A small network was shown many inputs. Here are its activations along a few directions, one row for each input.
Each table varies a few parts of the input and shows all the possible inputs, shuffled.
A made-up example of a description, with smaller parts first: one of 5 places around a ring, together with either a single point or (one of 2 separate values, together with one of 4 places along a line) or one of 11 places around a ring.
Shared parts are said once, and a part with two or three values counts as separate values.
In the rows, zero is written as 128.

Other details of the inputs shift rows strongly along two fixed directions, in all tables alike. That doesn't count.

Rows:
row 1: [111 132 141  38 113  89 131 163 110 200 108 108 152 125  67 132]
row 2: [ 84 130  98 160 143 169 180 134 138  84 149 136 114 174 154 113]
row 3: [ 98 104 116 165 106 189 115 167 177 102  99 161  88 160 172 117]
row 4: [110 141 122  47 138  96 144 153  84 201 123 132 154 111  65 112]
row 5: [105 145 140  39 124  78 141 159 110 201 117 121 173  95  94 122]
row 6: [108 124  81 152 130 175 141 142 164  88 151 120 158 145 187 139]
row 7: [210 149 216 191 129  49 111  35 102  82 156 107  87  80 129 142]
row 8: [ 91 113 114 168 116 177 127 161 177 103 109 178 109 128 197 112]
row 9: [117 134 103  51 144  99 126 145  86 196 110 132 170 114  71 116]
row 10: [217 137 218 188 118  60 101  40 101  82 146  93  68 110 103 150]
row 11: [114 115  82 152 119 187 131 147 163  88 141 106 138 175 159 150]
row 12: [ 91 118 104 161 141 178 149 128 169 102 138 119 158 150 183 133]
row 13: [113 122  64 158 146 194 144 137 137  89 155 130 137 161 158 130]
row 14: [123 136 117  54 123  93 102 178  95 201  80 191 121  93  81  94]
row 15: [229 120 205 195 130  86  75  31 106 101 138  86  93 100 100 159]
Description of these inputs: one of 3 separate values, together with either a single point or one of 4 places along a line.
Question: Changing only the choice among 3 separate values turns row 13 into row 11. The same change can be made to row 4. Which row results?
Answer: row 1
Question: Which other rows agree with row 8 in the choice among 3 separate values? List them by row number.
Answer: row 5, row 6, row 7, row 12
Question: Which other rows does row 12 become when the choice among 3 separate values takes its other values? List them by row number.
Answer: row 9, row 15

Rows:
row 16: [ 63 118  74 104 116 170 138 194 154 125  97 166 122 168 156 107]
row 17: [171 153 150  31 112  21  74 148  78 205  75 158 130  76  55 121]
row 18: [ 72  99  83  98 123 199 146 168 167 146 125  70 176 201 118 155]
row 19: [186 125 139 201 151 139 110  60 122  81 170  97 133 106 149 150]
row 20: [162 160 142  25 125  22 117 122  48 195 114 106 155  97  24 133]
row 21: [ 53 127  97  93 123 163 186 172 164 129 143 104 174 164 159 138]
row 22: [187  91 180 205 112 163  70  86 153 103 116 105  78 136 126 154]
row 23: [181 118 160 203 122 130 107  90 127  75 136 149  57 122 138 123]
row 24: [ 47 130  97 100 137 154 184 164 165 130 131 109 176 179 153 129]
row 25: [185 123 154 202 113 125  88  86 139  75 124 141  76 115 159 133]
row 26: [183 131 164 202 117 134 100  97 132  79 145 142  60 117 146 129]
row 27: [ 71 117  68 115 140 187 132 185 159 145  99 178 146 150 158 106]
row 28: [189 116 153 205 131 153  89  85 130  92 139 154  84  88 158 135]
row 29: [148 151 176  24 126  15 137 120  67 211 121 100 155  87  35 126]
row 30: [161 137 188 196 134 122 147  66 132  83 180  83 102 128 141 143]
row 31: [182 140 153 192 134 128 130  71 118  70 182  88  99 136 132 148]
row 32: [ 65 111  69 112 136 190 134 184 148 144 100 177 135 150 156 100]
row 33: [162 124 193 207 126 118 108  81 152  87 122 143  77 114 161 129]
row 34: [176 149 151  24  98  30  76 156  76 204  87 154 128  60  61 130]
row 35: [175 130 148 192 140 121 122  60 113  64 162  93 101 141 137 147]
row 36: [181 120 144 202 159 144 133  55 107  86 176 106 108 123 124 135]
row 37: [ 69 108  70 114 136 193 148 189 147 146 111 178 129 150 144  96]
row 38: [ 41 124  98  98 134 158 185 163 154 129 132 107 164 180 151 122]
row 39: [183 133 148 201 154 148 126  62 112  89 185  99 112 118 132 141]
row 40: [185 132 145 193 132 119 114  69 128  62 167  87 121 124 150 158]
row 41: [ 72 121  74 113 131 197 141 196 152 149 120 171 133 145 151 101]
row 42: [175 158 140  14 115  24 106 130  63 195 124 100 167  79  47 150]
row 43: [187 115 150 211 134 145  80  85 135  90 133 151  95  87 163 131]
row 44: [144 144 186  31 109  19  92 141  81 217  74 151 122  68  61 110]
row 45: [ 62 124  60 110 152 188 176 160 128 135 139 126 172 172 127 118]
row 46: [183 129 142 203 163 138 117  51 118  85 164 105 125 123 139 146]
row 47: [154 122 196 211 122 125 121  81 135  85 125 145  64 117 144 121]
row 48: [165 120 190 206 115 119 101  89 155  84 127 135  85  98 172 133]
row 49: [ 51 126  94  98 126 155 177 172 169 127 136 101 184 163 164 133]
row 50: [177 152 135  23 135  44 102 121  57 214 127 110 179  61  47 142]
row 51: [ 51 117 104 108 107 162 151 190 180 140  94 155 139 153 174 109]
row 52: [ 72 123  53 104 144 182 160 160 146 137 137 117 187 162 151 126]
row 53: [ 71 129  58  95 124 162 164 169 153 118 133 107 175 180 152 133]
row 54: [163 151 153  35 108  28  87 148  61 203  77 160 117  78  38 113]
row 55: [160 115 195 207 122 124 124  85 141  88 133 144  60 114 147 119]
row 56: [ 49 125 114 108 111 171 163 200 172 143 115 156 123 156 160 104]
row 57: [186 122 155 202 114 125  84  95 141  71 130 140  82 106 163 138]
row 58: [ 54 117 108 103 106 169 156 198 177 138 106 158 135 145 173 118]
row 59: [142 157 177  29 125  16 134 117  62 208 112 101 159  89  32 128]
row 60: [180 127 149 194 139 124 137  64 113  67 173  95  95 141 125 143]
row 61: [ 64 120  58 103 153 184 164 159 134 135 138 123 174 169 142 119]
row 62: [170 162 139  21 129  15 104 122  65 197 112 105 169  95  41 141]
row 63: [ 73 113  64 114 127 188 130 186 160 146 100 171 149 143 165 106]
row 64: [ 63 115  71 119 135 194 145 186 142 143 102 180 133 153 141  98]
row 65: [ 50 127  93  99 124 156 181 164 167 131 131 101 178 172 160 129]
Question: Describe the family of inputs behind these rows.
Answer: one of 2 separate values, together with either a single point or (one of 3 separate values, together with one of 8 places around a ring)
Question: Changing only the choice among 2 separate values turns row 22 into row 18. The same change can be made to row 58. Which row results?
Answer: row 21
Question: Changing only the choice among 2 separate values turns row 55 into row 29. The same change can be made to row 28. Which row results?
Answer: row 50
Question: Which other rows does row 49 become when the choice among 3 separate values takes its other values? List them by row number.
Answer: row 19, row 40

Rows:
row 66: [185 137 193  98 124  31  96  95  81 171 108 138  96  76  68 112]
row 67: [132 138 132 197 144 164 132 113 141  84 149 155 101 126 167 121]
row 68: [ 50 132 104  53 106 136 153 211 151 168 100 152 159 131 143 119]
row 69: [148 104 118 190 138 173 110 111 155  87 133 140 101 142 164 131]
row 70: [150 112 119 187 135 171 116 110 156  91 141 141 105 132 172 131]
row 71: [ 42 133  88  53 137 123 182 174 132 167 118 122 183 157 127 108]
row 72: [ 72 132  67  52 127 151 129 204 141 175 108 157 168 131 142 114]
row 73: [139 123 142 187 131 167 128 102 160  94 156  87 125 156 150 147]
row 74: [185 140 207  88 116  45 107  90  84 173 129  90 125  81  58 150]
row 75: [147 115 125 183 146 179 126  95 144  94 164  98 121 152 148 145]
row 76: [146 131 124 180 121 146 129 107 156  70 154  93 122 158 160 151]
row 77: [138 107 115 195 129 182 114 107 131  81 129 141  95 139 154 127]
row 78: [126 103 155 188 116 156 133 118 165  81 125 135  93 141 163 135]
row 79: [ 69 122  83  61 113 140 131 209 159 175  87 144 165 153 126 116]
row 80: [130 131 136 177 131 135 158  98 136  70 164 106 100 158 154 128]
row 81: [138 128 130 197 141 163 139 109 145  88 144 155  99 133 156 120]
row 82: [ 71 111  62  61 125 157 141 201 129 173  97 158 161 140 114 108]
row 83: [ 47 140  95  56 122 132 160 203 138 173 110 159 150 138 140  94]
row 84: [190 149 176  94 128  33  89  79  91 165 119  90 157  78  80 149]
row 85: [186 144 194  96 121  32 103  95  83 174 116 140 100  67  77 111]
row 86: [139 119 118 193 134 177 122 112 137  83 150 144 107 115 173 126]
row 87: [143 120 137 192 119 158 118 116 171  91 133 130 109 136 173 133]
row 88: [ 49 119 101  54 100 141 145 206 145 166  79 149 146 154 123 120]
row 89: [136 130 138 191 121 159 111 120 167  86 139 130 112 129 184 134]
row 90: [203 133 160 102 123  62  87  96  73 170 118 141 118  54  73 126]
row 91: [197 141 159  90 143  46  88  72  75 166 128 102 153  75  79 146]
row 92: [131 126 129 198 139 169 124 108 135  82 128 152  89 150 148 122]
row 93: [119 118 146 190 127 155 132 106 142  84 127 140  77 153 158 113]
row 94: [190 137 203  92 104  35  95 103  95 170 106 133 109  59  79 136]
row 95: [ 79 132  52  42 126 141 149 193 131 158 125 120 178 163 120 131]
row 96: [190 147 188  82 106  26 109  96  81 148 128  96 123  85  69 153]
row 97: [143 110 118 189 132 177 102 108 146  84 126 138  95 149 163 133]
row 98: [ 64 128  82  59 107 145 123 206 150 172  79 143 159 160 125 118]
row 99: [ 74 129  49  49 123 146 161 192 116 155 128 124 179 154 111 124]
row 100: [181 148 197  92 133  41 115  81  72 178 139  97 116  88  55 126]
row 101: [ 45 126  97  49 120 127 175 182 144 163 108 115 191 150 131 132]
row 102: [129 133 127 192 158 152 152  83 132  80 156 118 134 143 152 134]
row 103: [135 131 136 192 153 171 149  95 133  92 167 112 114 153 133 134]
row 104: [142 112 122 189 143 184 139  94 129  91 168 102 121 143 139 139]
row 105: [ 64 130  75  66 135 145 152 203 134 173  97 169 155 152 110 103]
row 106: [198 162 161  93 134  38 110  90  63 149 139 115 125  89  56 138]
row 107: [136 114 113 189 148 164 142  81 128  79 157 108 140 133 158 139]
Question: Describe the family of inputs behind these rows.
Answer: one of 6 places around a ring, together with either one of 3 separate values or one of 4 places along a line
Question: Changing only the place on the ring of 6 turns row 78 into row 82. The same change can be made to row 94. Which row results?
Answer: row 90
Question: Changing only the place on the ring of 6 turns row 75 into row 100. The same change can be made to row 95. Which row results?
Answer: row 80
Question: Which other rows does row 105 become when the place on the line of 4 takes its other values? List them by row number.
Answer: row 67, row 81, row 92
Question: Which other rows does row 91 become when the place on the ring of 6 takes its other values? List them by row number.
Answer: row 71, row 84, row 101, row 102, row 107
Question: Which other rows does row 68 become when the place on the ring of 6 takes its other values? List them by row number.
Answer: row 67, row 72, row 83, row 86, row 89
